These are the activations of a small neural network, seen along a few directions. Each row is one input.
In each table, some parts of the input vary, and every possible input appears once, in random order.
Descriptions start from the smaller parts, as in this example, which fits no table here: one of 5 places around a ring, together with either a single point or one of 11 places along a line or (one of 2 separate values, together with one of 6 places along a line).
Shared parts are said once, and a part with two or three values counts as separate values.

Other details of the inputs shift rows strongly along two fixed directions, in all tables alike. That doesn't count.

Table:
x1: 43, -83, -56, 51, 196, -101, -216, 85, 115, -127, 243, 25, -102, -171, 142
x2: 65, 72, -128, -63, 52, -171, -49, 42, 24, -180, 294, 7, 45, -48, 332
x3: 95, -57, -99, 82, 191, -106, -51, 13, 22, -86, 263, -44, -80, -127, 231
x4: 133, -164, -45, -191, 130, -70, -104, -226, 13, -146, 151, -280, -11, -27, 168
x5: 73, -12, -142, 29, -96, -100, -59, 34, 73, -113, 325, 142, 224, -90, 335
x6: -441, 231, -105, 97, -275, 271, 266, 443, -237, 298, -325, 81, -189, -93, -332
x7: 261, 263, 728, 383, 145, -699, -215, -506, 329, 13, -488, 341, 216, 559, -232
x8: 128, -376, -89, -214, 59, 29, -81, -62, 256, -27, 41, -118, -51, -110, 57
x9: -262, 192, 7, -339, 102, -78, 47, -103, -194, 243, -22, 69, -130, 98, -58
x10: 128, -316, -2, -185, 209, -74, -181, -112, 114, -101, 111, -131, -118, -139, 3
x11: -311, 51, -140, -166, -89, 420, 371, 192, -351, 323, -295, -199, -191, -120, -330
x12: -149, 246, 114, -379, -26, -303, 139, -126, -235, 239, -55, 240, -23, 6, -17
x13: 132, -298, -55, -187, 172, 140, -122, -78, 245, -47, 89, -127, -47, -142, -15
x14: -141, 603, 584, 803, -256, 0, 429, 174, -149, 208, -926, 418, 178, 412, -739
x15: -468, 173, -94, -180, -183, 296, 223, 153, -487, 137, -287, -200, -242, 31, -390
x16: -547, 424, -220, 52, -392, 317, 426, 444, -578, 354, -180, 62, -19, -31, -263
x17: 227, -243, -33, -238, 190, -153, 67, -150, 31, -92, 108, -64, -42, -66, 144
x18: -112, -145, -141, -206, 54, 344, 135, 73, -40, 73, -71, -151, -131, -52, -158
x19: -8, 28, 91, -363, 217, -310, -224, -235, 97, 127, 187, 107, -56, -6, 145
x20: 166, -2, -118, 26, -118, 1, -71, 122, 160, -93, 257, 191, 52, -167, 343
x21: -233, -77, -94, -103, -127, 242, -26, 44, -187, 126, -61, -174, 29, -49, -214
x22: -11, -49, -194, 84, 51, 97, -162, 37, 105, -152, 372, -13, 127, 2, 290
x23: 498, 44, 618, 675, 84, -80, -78, -429, 344, -100, -510, 31, 306, 451, -308
x24: 305, 136, 583, 782, 114, -482, -183, -187, 353, -213, -419, 255, 168, 401, -233
x25: 261, -255, -63, -217, 167, 50, 102, -136, 196, -40, 81, -57, 57, -55, 139
x26: -131, 33, -27, -287, -152, -15, 149, 28, -292, 27, -141, -80, -62, -54, -77
x27: 114, -65, -139, 69, 169, 98, -18, 68, 195, -33, 246, -39, 11, -141, 261
x28: -149, 103, -161, 91, -108, 305, -14, 254, -34, 16, 124, 42, -118, -82, 61
x29: 165, -218, -97, -172, 31, -13, 15, -174, 46, -63, 192, -103, 208, 21, 218
x30: 401, 80, 657, 624, -32, -339, -13, -466, 248, -152, -558, 202, 538, 508, -332
x31: -206, 211, -84, -74, -189, -74, 86, 219, -229, -24, 43, 110, -37, -92, 73
x32: 130, -45, -68, -38, 84, -238, -7, 60, 27, -138, 210, 156, -8, -172, 258
x33: 41, 66, 55, -327, 243, -294, -55, -312, 6, 152, 202, 20, -17, 39, 234
x34: 48, -89, -109, 36, 141, 95, -162, 139, 272, -67, 242, 34, -23, -174, 158
x35: -396, 274, -41, -237, -256, 149, 382, 182, -549, 234, -318, -98, -177, 46, -367
x36: 394, -2, 632, 582, 302, -249, -82, -425, 272, -241, -546, 66, 163, 505, -423
x37: -203, -88, -172, -128, -75, 304, 60, 14, -203, 65, -2, -201, 28, 43, -120
x38: -552, 344, -100, 222, -450, 180, 205, 392, -413, 274, -286, 91, -42, 54, -368
x39: -43, 460, 519, 725, -11, -134, -6, -80, 17, -138, -520, 176, 145, 479, -409
x40: 74, -188, 9, -200, 120, -76, -263, -151, 91, -176, 120, -202, -46, -56, 45
x41: -353, 189, -118, -182, -427, 380, 396, 309, -540, 354, -396, 14, -161, -102, -399
x42: 136, -6, -128, 132, 18, 120, -116, 71, 162, -58, 309, -11, -1, -127, 325
x43: -12, 187, -122, 116, -168, 154, 125, 224, -36, 85, 57, 133, -15, -45, 77
x44: -79, -108, -166, -148, -90, 387, 46, 84, -89, 68, -31, -138, -131, -52, -102
x45: -653, 396, -162, -20, -424, 134, 231, 493, -532, 238, -278, -3, -268, -53, -342
x46: -199, 62, -148, 33, 10, 272, 83, 264, -12, 46, 42, 26, -106, -75, -19
x47: 232, -275, -77, -274, 99, 9, 83, -108, 173, -56, 67, -8, 58, -148, 127
x48: -185, 53, -120, 17, 83, 104, 40, 212, -149, -29, 82, 8, -183, -65, -5
x49: 122, -246, -99, -89, 66, 74, -77, -217, 43, -42, 200, -249, 179, -16, 168
x50: 80, -47, -124, 81, -12, 138, -263, 152, 242, -81, 306, 59, -40, -172, 233
x51: 162, -267, -63, -129, 6, 186, -226, -65, 209, -46, 132, -116, -33, -141, 41
x52: 80, -241, -34, -235, 0, -194, -208, -154, 89, -170, 118, -185, -74, -17, 110
x53: 180, -257, -39, -145, 220, -60, -3, -186, -11, -49, 90, -214, -92, -92, 54
x54: 183, -55, -127, -2, 122, 11, 63, 94, 230, -57, 222, 88, 83, -88, 295
x55: 134, -362, -26, -201, 92, -194, -130, -130, 112, -97, 96, -117, -137, -77, 44
x56: 65, -338, -96, -129, -75, -62, -177, -142, 133, -64, 157, -136, 115, 2, 130
x57: 153, -54, -98, -13, 157, -184, 18, 51, 59, -119, 259, 69, -16, -96, 289
x58: 473, 37, 702, 530, 151, -478, 37, -443, 231, -192, -612, 226, 264, 417, -380
x59: -18, -56, -168, 66, 14, 42, -258, 78, 145, -107, 368, 6, 135, -102, 241
x60: 35, -4, -160, 133, 38, 29, -99, -9, 53, -71, 358, -60, 171, -47, 311
x61: -219, 191, -35, -81, -286, 363, 377, 189, -373, 313, -353, -15, -106, -6, -376
x62: 33, 47, -123, 39, 87, -105, -113, -25, 26, -160, 324, -100, -7, -60, 296
x63: -25, 33, -79, 11, 89, -100, -280, 59, 110, -196, 300, -31, -32, -103, 199
x64: 121, -95, -149, 91, -121, 8, -219, 137, 260, -94, 249, 78, -43, -122, 294
x65: 99, 78, 33, -449, 195, -372, 19, -266, 11, 115, 214, 141, 30, 33, 295
x66: -63, -126, -51, -69, -233, 160, -9, 75, -23, 111, -167, -48, -119, -40, -157
Each input here is: one of 6 places around a ring, together with either a single point or (one of 2 separate values, together with one of 5 places around a ring).
- Changing only the place on the ring of 6 turns x26 into x4. The same change can be made to x5. Which row results? => x60
- Changing only the place on the ring of 6 turns x37 into x29. The same change can be made to x15. Which row results? => x35
- Which other rows does x27 become when the place on the ring of 6 takes its other values? List them by row number. => x6, x14, x34, x46, x54
- Which other rows does x49 become when the place on the ring of 5 takes its other values? List them by row number. => x4, x11, x23, x53
- Which other rows does x8 become when the place on the ring of 5 takes its other values? List them by row number. => x52, x55, x56, x66
- Which other rows agree with x1 in the place on the ring of 6? List them by row number. => x10, x13, x19, x21, x34, x40, x50, x51, x59, x63
- Which other rows does x18 become when the choice among 2 separate values takes its other values? List them by row number. => x46

Table:
x67: 393, -342, -325, -176, 246, -193, -281, 107, 516, -268, 771, 155, 41, -379, 802
x68: -145, 276, 390, 31, 310, -654, -310, -226, -52, -87, -142, 79, -198, 253, -199
x69: 320, -503, -101, -395, 104, -143, -385, -327, 393, -186, 413, -117, 68, -107, 373
x70: 327, -132, 70, -252, 98, -304, -65, -389, 208, 3, 226, 89, 279, 64, 360
x71: -579, 571, 29, 223, -455, 199, 241, 389, -438, 385, -382, 224, -20, 105, -416
x72: 63, 172, 540, 555, -14, 177, 76, -72, 44, 74, -840, 46, -85, 332, -781
x73: -54, -170, -388, -621, 9, 37, 321, 159, -173, 195, 317, 66, -178, -397, 319
x74: 320, -280, -397, -103, 110, -164, -451, -1, 357, -441, 891, -86, 133, -249, 851
x75: -101, 333, 187, 165, -200, -10, 313, -58, -375, 94, -385, 32, 150, 242, -278
x76: -809, -28, -702, -730, -505, 616, 293, 560, -835, 330, 133, -420, -483, -468, -185
x77: 365, -340, -331, -114, 311, 9, -393, 45, 544, -326, 758, -49, -50, -311, 756
x78: -340, 298, 21, 488, -149, 246, 71, 294, -199, 68, -213, 0, 33, 129, -318
x79: -21, 320, 518, 578, -34, 19, 354, -251, -190, 97, -705, 40, 317, 515, -569
x80: 407, -186, 544, 676, 233, -159, -288, -449, 441, -286, -428, -123, 296, 472, -353
x81: -748, -89, -647, -800, -359, 576, 464, 681, -678, 523, -27, -130, -615, -609, -267
x82: 600, 101, 590, 475, 294, -252, 39, -464, 438, -176, -386, 193, 310, 407, -96
- What do these inputs look like to the network? => either a single point or (one of 3 separate values, together with one of 5 places around a ring)

Table:
x83: -107, 298, 256, 492, 31, 163, 205, 41, -79, 114, -436, 106, 150, 281, -419
x84: -484, 109, -416, -532, -18, 155, 201, 224, -454, 243, 293, -74, -161, -253, 151
x85: -301, -156, -372, -772, -99, 270, 242, 108, -295, 397, 58, -115, -313, -238, 7
x86: 262, -394, 53, -97, 264, -264, -214, -324, 187, -294, 85, -274, 3, 87, 80
x87: -103, 395, 392, 470, -124, -271, 142, 54, -130, 166, -514, 298, 58, 218, -402
x88: -316, 20, -472, -351, -128, 399, 236, 477, -258, 107, 272, -100, -375, -391, 116
x89: -417, 31, -470, -515, -314, 168, 152, 334, -401, 127, 266, -21, -150, -285, 123
x90: 365, -21, 76, -28, 267, -351, -194, -169, 281, -264, 282, 104, 31, 9, 430
x91: 324, -335, 111, -187, 241, -149, -236, -354, 176, -211, 131, -124, 5, -41, 106
x92: 191, -119, 41, 234, 188, -173, -613, -129, 501, -320, 388, -25, 53, 63, 323
x93: -72, 150, 328, 21, -73, 9, 157, -123, -115, 225, -528, 17, 9, 149, -514
x94: -58, 201, 258, 499, -260, 181, 160, 152, -14, -1, -475, 149, 165, 223, -407
x95: -23, 254, 240, 574, -225, 238, 191, 22, -84, 84, -485, 18, 179, 240, -348
x96: 371, -135, 21, 26, 78, -242, -205, -319, 252, -200, 355, -41, 261, 71, 436
x97: 368, -298, -44, 166, 172, -135, -224, 6, 430, -173, 308, 84, 85, -133, 318
- What do these inputs look like to the network? => either a single point or one of 4 places along a line or (one of 2 separate values, together with one of 5 places around a ring)
- Which other rows does x89 become when the place on the ring of 5 takes its other values? List them by row number. => x84, x87, x90, x96
- List by row number the other inputs of the same sort as x91. => x85, x86, x93
